Each row below holds a small network's activations on one input, seen along a few directions.
In each table, some parts of the input vary, and every possible input appears once, in random order.
Descriptions start from the smaller parts, as in this example, which fits no table here: one of 3 separate values, together with either a single point or one of 9 places around a ring or (one of 6 places along a line, together with one of 8 places around a ring).
Shared parts are said once, and a part with two or three values counts as separate values.
In the rows, zero is written as 128.

Other details of the inputs vary at random and push rows far along two fixed directions, the same in every table; ignore that.

Table:
row 1: 173	113	91	48	131	135	148	112	164	127	91	94
row 2: 184	103	96	56	113	127	136	101	165	116	108	82
row 3: 188	116	115	80	151	133	111	94	162	94	54	126
row 4: 185	178	188	176	189	112	124	201	115	86	115	133
row 5: 174	120	90	68	80	162	132	118	135	101	74	123
row 6: 200	158	195	206	173	99	106	197	117	48	101	114
row 7: 33	75	157	189	143	145	105	131	114	176	192	138
row 8: 55	90	114	82	115	152	146	107	139	187	171	140
row 9: 60	154	146	158	140	142	103	149	111	181	182	179
row 10: 58	125	127	94	75	149	180	115	118	172	167	139
row 11: 32	83	163	165	155	157	109	137	109	174	193	160
row 12: 185	134	89	52	147	121	134	93	172	125	74	101
row 13: 198	143	92	54	97	146	137	136	148	103	72	127
row 14: 124	124	102	65	49	135	183	92	134	140	144	85
row 15: 207	169	185	229	203	109	45	193	118	66	81	151
row 16: 194	169	84	65	115	131	129	119	152	118	74	111
row 17: 184	161	107	57	99	125	166	96	158	104	62	126
row 18: 76	130	92	87	81	158	150	129	117	184	171	120
row 19: 50	90	107	117	106	126	124	78	139	179	168	103
row 20: 35	136	172	180	125	143	132	121	97	164	178	167
row 21: 49	153	171	185	128	120	133	128	105	174	216	138
row 22: 115	105	71	78	42	147	146	103	135	137	129	87
row 23: 57	138	143	189	122	125	90	144	103	164	187	133
row 24: 165	131	107	100	77	124	153	78	146	100	62	100
row 25: 51	80	107	122	104	139	122	68	137	184	150	118
row 26: 182	172	188	207	205	127	54	192	111	79	98	177
row 27: 45	98	125	199	145	84	193	136	62	142	196	176
row 28: 58	149	114	102	92	136	175	93	125	185	165	123
row 29: 193	69	45	70	148	81	184	88	133	81	68	130
row 30: 60	110	147	197	113	153	100	155	98	158	179	144
row 31: 191	156	181	164	238	107	74	172	149	92	94	165
row 32: 204	158	89	73	97	122	117	108	153	107	91	99
row 33: 169	123	114	72	79	147	169	104	136	90	69	114
row 34: 181	121	186	202	213	104	71	190	134	75	119	118
row 35: 177	172	192	213	179	91	97	172	120	69	106	124
row 36: 87	120	99	96	64	150	137	120	118	172	187	109
row 37: 193	133	136	224	221	73	115	203	78	60	116	189
row 38: 47	118	157	171	166	121	98	121	124	189	220	136
row 39: 170	114	109	97	69	135	164	99	141	91	68	92
Description of these inputs: one of 3 separate values, together with either a single point or (one of 2 separate values, together with one of 6 places around a ring).
Changing only the choice among 3 separate values turns row 15 into row 25. The same change can be made to row 9. Which row results?
> row 31
Which other rows does row 33 become when the choice among 3 separate values takes its other values? List them by row number.
> row 5, row 11
Which other rows does row 17 become when the place on the ring of 6 takes its other values? List them by row number.
> row 20, row 21, row 24, row 28, row 35
Which other rows does row 39 become when the choice among 3 separate values takes its other values? List them by row number.
> row 7, row 30

Table:
row 40: 204	191	194	132	135	135	58	169	150	75	102	43
row 41: 162	141	88	80	59	142	138	113	128	100	55	130
row 42: 64	125	168	153	181	169	84	147	120	193	167	156
row 43: 82	85	126	191	141	120	110	109	101	134	175	134
row 44: 93	148	186	182	117	128	128	132	110	134	131	158
row 45: 82	145	167	172	158	107	153	143	112	151	165	144
row 46: 212	140	125	98	183	173	96	127	150	114	54	120
row 47: 79	130	161	173	168	99	152	135	116	155	168	140
row 48: 121	91	49	63	81	115	161	91	132	140	97	109
row 49: 98	126	172	166	99	153	123	163	98	131	159	161
row 50: 220	114	154	151	183	99	117	181	128	67	95	130
row 51: 228	168	173	132	210	109	43	148	184	81	95	152
row 52: 58	137	118	155	130	121	139	157	98	165	173	157
row 53: 69	129	149	154	121	150	149	154	107	142	189	149
row 54: 105	112	148	155	155	120	143	168	111	142	180	144
row 55: 60	83	152	189	147	116	131	106	123	137	152	125
row 56: 131	155	123	137	122	132	142	120	109	114	146	137
row 57: 217	167	162	165	135	121	98	150	107	63	81	149
row 58: 78	123	155	160	140	132	145	174	100	154	198	153
row 59: 108	137	92	64	69	137	199	64	148	132	104	104
row 60: 85	102	125	165	140	108	129	117	91	160	190	139
row 61: 108	69	45	79	72	132	147	74	141	124	87	103
row 62: 125	90	85	63	87	106	186	60	148	141	97	93
row 63: 221	153	133	69	166	124	69	131	189	91	71	133
row 64: 100	113	109	51	117	158	104	94	166	163	120	110
row 65: 219	205	164	167	126	145	52	187	177	120	87	82
row 66: 133	129	64	61	70	127	181	80	122	143	135	112
row 67: 221	153	134	151	186	88	120	154	120	78	104	133
row 68: 114	138	59	61	66	144	171	96	134	125	97	118
row 69: 49	119	115	157	140	115	139	148	101	174	181	153
row 70: 120	49	72	73	66	144	162	78	149	122	113	98
What is each input in this table made of?
> either one of 2 separate values or one of 5 places along a line or (one of 4 separate values, together with one of 6 places along a line)

Table:
row 71: 104	125	114	109	77	145	141	99	130	146	131	111
row 72: 101	97	112	82	126	159	82	89	170	173	133	105
row 73: 126	123	108	115	94	132	137	113	125	130	127	118
row 74: 191	123	104	105	118	123	138	122	135	86	74	112
row 75: 198	126	122	121	170	103	134	135	136	77	77	143
row 76: 68	149	168	190	158	131	103	169	101	161	190	161
row 77: 188	166	157	145	167	117	103	168	133	95	113	129
row 78: 185	142	158	170	154	110	102	164	127	78	103	121
row 79: 68	124	166	194	165	131	115	166	94	151	185	171
row 80: 198	141	109	81	129	125	139	129	148	97	81	111
row 81: 200	144	148	138	129	120	111	140	144	75	75	103
row 82: 68	144	181	192	150	138	105	160	103	157	182	161
row 83: 58	90	57	52	66	138	187	58	135	187	148	123
row 84: 112	96	89	104	106	120	159	88	125	134	124	121
row 85: 69	158	186	185	155	138	102	162	111	165	194	145
row 86: 119	95	106	119	116	112	151	99	128	120	122	114
row 87: 196	147	126	118	154	121	121	151	137	89	78	131
row 88: 201	150	132	120	143	119	119	148	135	82	83	134
row 89: 71	127	167	190	184	113	119	156	104	163	195	161
row 90: 112	98	100	107	85	132	153	103	129	131	124	107
row 91: 58	122	79	51	37	162	166	67	140	192	147	107
What is each input in this table made of?
> either a single point or (one of 4 places along a line, together with one of 5 places along a line)
Which other rows does row 78 become when the place on the line of 5 takes its other values? List them by row number.
> row 73, row 76, row 77, row 88
Which other rows does row 71 become when the place on the line of 5 takes its other values? List them by row number.
> row 81, row 82, row 85, row 91

Table:
row 92: 163	127	132	134	151	119	130	146	132	101	103	125
row 93: 149	132	133	107	129	133	115	121	143	124	117	118
row 94: 157	141	139	138	140	137	94	144	141	116	119	126
row 95: 146	150	124	118	121	128	133	131	128	113	116	121
row 96: 68	135	154	164	145	141	98	147	119	169	178	148
row 97: 168	143	147	139	154	129	89	153	141	106	110	126
row 98: 163	152	134	124	133	124	127	140	131	104	105	125
row 99: 148	130	117	124	133	116	132	120	127	114	110	134
row 100: 145	129	123	120	140	118	139	131	134	115	114	131
row 101: 71	123	151	177	155	129	124	156	98	158	183	160
row 102: 154	144	122	115	126	141	108	130	147	126	111	125
row 103: 149	135	130	138	149	112	132	137	130	114	119	135
row 104: 72	123	152	187	154	123	121	154	97	156	186	149
row 105: 163	132	127	123	149	120	133	143	132	103	103	134
row 106: 159	117	116	117	127	126	131	125	127	103	102	128
row 107: 65	140	161	172	135	136	122	150	105	161	181	151
row 108: 70	113	94	94	72	158	134	90	139	182	157	111
row 109: 170	132	124	132	144	109	130	137	130	104	106	122
row 110: 158	142	126	103	133	131	111	130	146	120	99	122
row 111: 173	145	150	140	137	123	117	149	131	95	103	129
row 112: 155	130	114	119	132	121	133	123	125	109	104	133
row 113: 81	85	69	55	54	146	176	64	136	159	132	111
row 114: 164	122	121	114	134	116	138	128	139	102	105	121
row 115: 149	145	141	143	135	124	121	144	126	110	117	119
row 116: 149	135	128	124	108	131	133	126	132	118	105	119
row 117: 141	126	125	125	138	120	134	122	133	111	108	134
row 118: 162	133	111	113	133	119	139	130	128	111	107	130
row 119: 147	121	117	119	126	115	140	123	134	116	120	122
row 120: 70	127	146	174	150	119	128	146	102	162	187	156
row 121: 64	120	153	187	151	118	125	146	106	160	186	144
row 122: 59	114	111	108	68	147	156	97	122	177	161	119
row 123: 89	97	68	59	62	146	173	71	130	161	127	119
row 124: 69	136	163	160	149	139	106	140	117	170	180	148
row 125: 69	126	155	187	157	119	120	140	106	152	175	158
row 126: 145	123	117	129	129	122	132	122	122	114	110	125
row 127: 83	109	72	36	56	154	160	63	150	179	131	104
row 128: 86	105	69	47	50	157	150	68	152	177	131	94
row 129: 71	121	153	190	151	119	116	141	100	153	177	149
row 130: 149	142	127	121	118	128	129	133	128	107	121	115
row 131: 162	122	126	122	141	121	133	140	133	101	107	128
row 132: 159	128	132	143	147	111	124	129	131	100	101	124
row 133: 147	123	137	144	150	122	123	139	126	104	107	130
row 134: 167	147	144	121	154	134	113	132	143	117	109	126
row 135: 167	134	134	107	136	136	117	120	147	116	110	115
row 136: 89	104	77	44	56	160	164	56	151	179	136	93
row 137: 156	127	131	144	146	117	121	138	119	101	114	135
row 138: 154	137	144	124	147	128	102	139	140	116	115	124
row 139: 148	146	134	136	130	126	125	140	126	109	118	115
row 140: 158	136	128	110	132	131	108	131	146	118	100	113
row 141: 153	123	116	119	127	113	137	127	128	114	120	125
row 142: 165	145	139	132	133	123	121	144	129	98	111	121
row 143: 169	123	122	122	139	121	131	141	127	101	106	128
row 144: 163	127	135	139	150	115	124	133	134	95	95	125
row 145: 149	123	141	144	150	116	122	135	130	100	113	134
row 146: 72	120	151	183	151	123	121	154	96	154	191	154
row 147: 162	122	115	117	131	124	137	133	129	110	102	121
row 148: 87	105	77	43	55	154	159	61	150	177	133	95
row 149: 150	135	134	116	139	130	109	130	142	123	109	115
row 150: 64	138	160	176	127	137	123	146	104	163	180	155
row 151: 70	129	163	169	148	136	94	152	117	162	181	144
row 152: 142	125	124	123	139	126	134	127	129	111	107	135
row 153: 154	126	130	140	141	112	123	131	124	104	115	133
row 154: 155	120	116	118	124	116	135	113	136	105	104	122
row 155: 159	134	127	118	107	130	132	127	134	109	104	123
row 156: 149	136	130	117	113	131	131	131	133	114	115	121
row 157: 65	132	161	177	132	136	120	149	105	161	181	140
row 158: 69	114	151	182	148	131	120	144	98	153	173	150
row 159: 163	127	128	128	145	114	134	136	137	103	102	120
row 160: 56	119	107	97	66	149	161	93	123	180	162	128
What is each input in this table made of?
> one of 3 separate values, together with either one of 5 places along a line or one of 6 places along a line or (one of 2 separate values, together with one of 6 places around a ring)
Changing only the choice among 3 separate values turns row 117 into row 145. The same change can be made to row 107. Which row results?
> row 156
Changing only the choice among 3 separate values turns row 104 into row 146. The same change can be made to row 115. Which row results?
> row 142
Which other rows does row 116 become when the place on the line of 5 takes its other values? List them by row number.
> row 115, row 122, row 139, row 157
Which other rows does row 154 become when the choice among 3 separate values takes its other values? List them by row number.
> row 125, row 132
Which other rows does row 109 become when the choice among 2 separate values takes its other values? List them by row number.
> row 129
